Each row below holds a small network's activations on one input, seen along a few directions.
In each table, some parts of the input vary, and every possible input appears once, in random order.
A made-up example of a description, with smaller parts first: one of 2 separate values, together with either a single point or one of 11 places around a ring or (one of 6 places along a line, together with one of 8 places around a ring).
Shared parts are said once, and a part with two or three values counts as separate values.
In the rows, zero is written as 128.

Other details of the inputs shift rows strongly along two fixed directions, in all tables alike. That doesn't count.

A family of inputs:
r1: [ 47  78 148  93  99  87 147  88 143 145  54]
r2: [188 223 113 128 121 114 144 120 118 161 139]
r3: [115  62  68 108 193 131 105 130 111  65  79]
r4: [ 33 110 175 133 137 111 176 134 122 116 130]
r5: [ 86 204 193 164  73 141 188 152 112 143 223]
r6: [182 130  42 105  92 130  99 110 110 138 115]
r7: [174 155  60 106 150 119 132  85 130 125  94]
r8: [229 231  86 137  66 122 118 146 102 165 175]
r9: [ 53  84 138 100 121  86 171  84 146 155  54]
r10: [163  76 112 160 153 104  97 126 156 107 102]
r11: [188 111  31  97 139 129 100  86 114 125  72]
r12: [107 234 208 123  30  95 146 142 134 166 171]
r13: [214 217 114 141 107 183 117 192 108 123 213]
r14: [ 80 174 190 139  67  88 168 128 160 202 219]
r15: [183 205 118 157 115 144 116 180  85 114 201]
r16: [ 74 211 197 112  21  92 166 121 147 156 171]
r17: [111 166 237 166  68  99 175 137 150 170 202]
r18: [153 113  91 132 153 186 111 129 119  89 132]
r19: [181 148 124 129  87 132 116 112 137 148 207]
r20: [154  84  75  97 173 117  99  90 115 138  23]
r21: [168  87  61 100 142 124  79 109 109 136  50]
r22: [ 30  94 220 125 162 144 173 142 142 138  92]
r23: [176 107  95 126 156 117  69 123 141 150 131]
r24: [160  62 108 134 135 126 109  93 152  97 123]
r25: [ 50  34 210 111 168  98 136  87 160 159  71]
r26: [ 80 102 159 104 108  90 127 109 130 155  54]
r27: [ 27  95 209 108 163 129 178 157 146 137  95]
r28: [ 39  80 195 147 145  63 149 126 177 172  98]
r29: [ 66 136 182 133 148 106 158 165 110 126 129]
r30: [114  58  76 125 191 151  99 111 107  66  82]
r31: [203 219 111 168 107 160 106 176  78 113 218]
r32: [192  67  52 151 145 118  85 111 157  81 116]
r33: [180  99  87 139 188 183  75 135 102  80  99]
r34: [151 113  92 137 153 178 108 125 112  84 134]
r35: [ 54 115 212 141 151 152 164 141 130 138 111]
r36: [181 194 104 130  98 180 137 172 120 114 213]
r37: [149  76  74 112 179 186 101 126 128  75  97]
r38: [178 194  97 122  98 170 138 178 120 113 215]
r39: [179  77  37 136 154 110  70 115 159 108 118]
r40: [ 25  96 218 145 163 127 167 130 122 131  94]
Each input here is: one of 2 separate values, together with either one of 5 places around a ring or one of 6 places along a line or one of 9 places along a line.
- The inputs of r40 and r5 match in every part but the choice among 2 separate values. If r20 is changed in the same way as r40 into r5, which row does it become? => r11
- Change only the place on the ring of 5 in r14. List by row number the other rows that result. => r19, r24, r32, r39
- Change only the place on the line of 6 in r7. List by row number the other rows that result. => r1, r6, r9, r11, r16
- Change only the choice among 2 separate values in r37. List by row number the other rows that result. => r22

A family of inputs:
r41: [166 197 128 128  88 124 126 121  95 136 145]
r42: [143  58 103 120 160 151  77 119 127  94  91]
r43: [ 40 116 208 132 149 117 199 113 153 163 109]
r44: [161  93  95 107 158 127 100 111 109 113  44]
r45: [126  76  73 117 178 143 109 128 109  82  90]
r46: [156 167 132 124  95 166 126 143 120 125 182]
r47: [ 23 105 212 150 137  88 173 144 148 126 119]
r48: [147 182 107 142 109 152 158 147 115 108 177]
r49: [147  83  88 114 194 147 103 112 127 115  82]
r50: [151  61 117 129 168 144  69 125 144  83  91]
r51: [144  73  96 108 164 174 105 106 136  85  84]
r52: [ 39 101 215 144 145  93 171 126 143 173 115]
r53: [142 180 106 134 109 146 146 154 107 114 181]
r54: [151 199 110 116  92 133 121 153 117 150 148]
r55: [169 189 122 123  92 131 129 160 114 156 140]
r56: [159  73 110 142 198 122  79 125 142 107  85]
r57: [149  65  70 116 141 109  94  85 146 118  80]
r58: [168 165 109 121  82  97 130 126 142 146 184]
r59: [172 159 107 128  81 106 129 120 148 150 179]
r60: [ 19 137 198 107 114  95 169 107 132 158  87]
r61: [161 161 106 154  68 112 126 117 139 153 174]
r62: [166 172 128 143 125 138 131 147 113 152 180]
r63: [ 16 102 197 141 129  96 181 137 131 138 120]
r64: [157 159 135 130  95 160 121 148 115 127 186]
- What do these inputs look like to the network? => either one of 4 places along a line or one of 5 places around a ring or (one of 3 separate values, together with one of 5 places along a line)
- Which other rows belong to the same alternative as r61? List them by row number. => r57, r58, r59
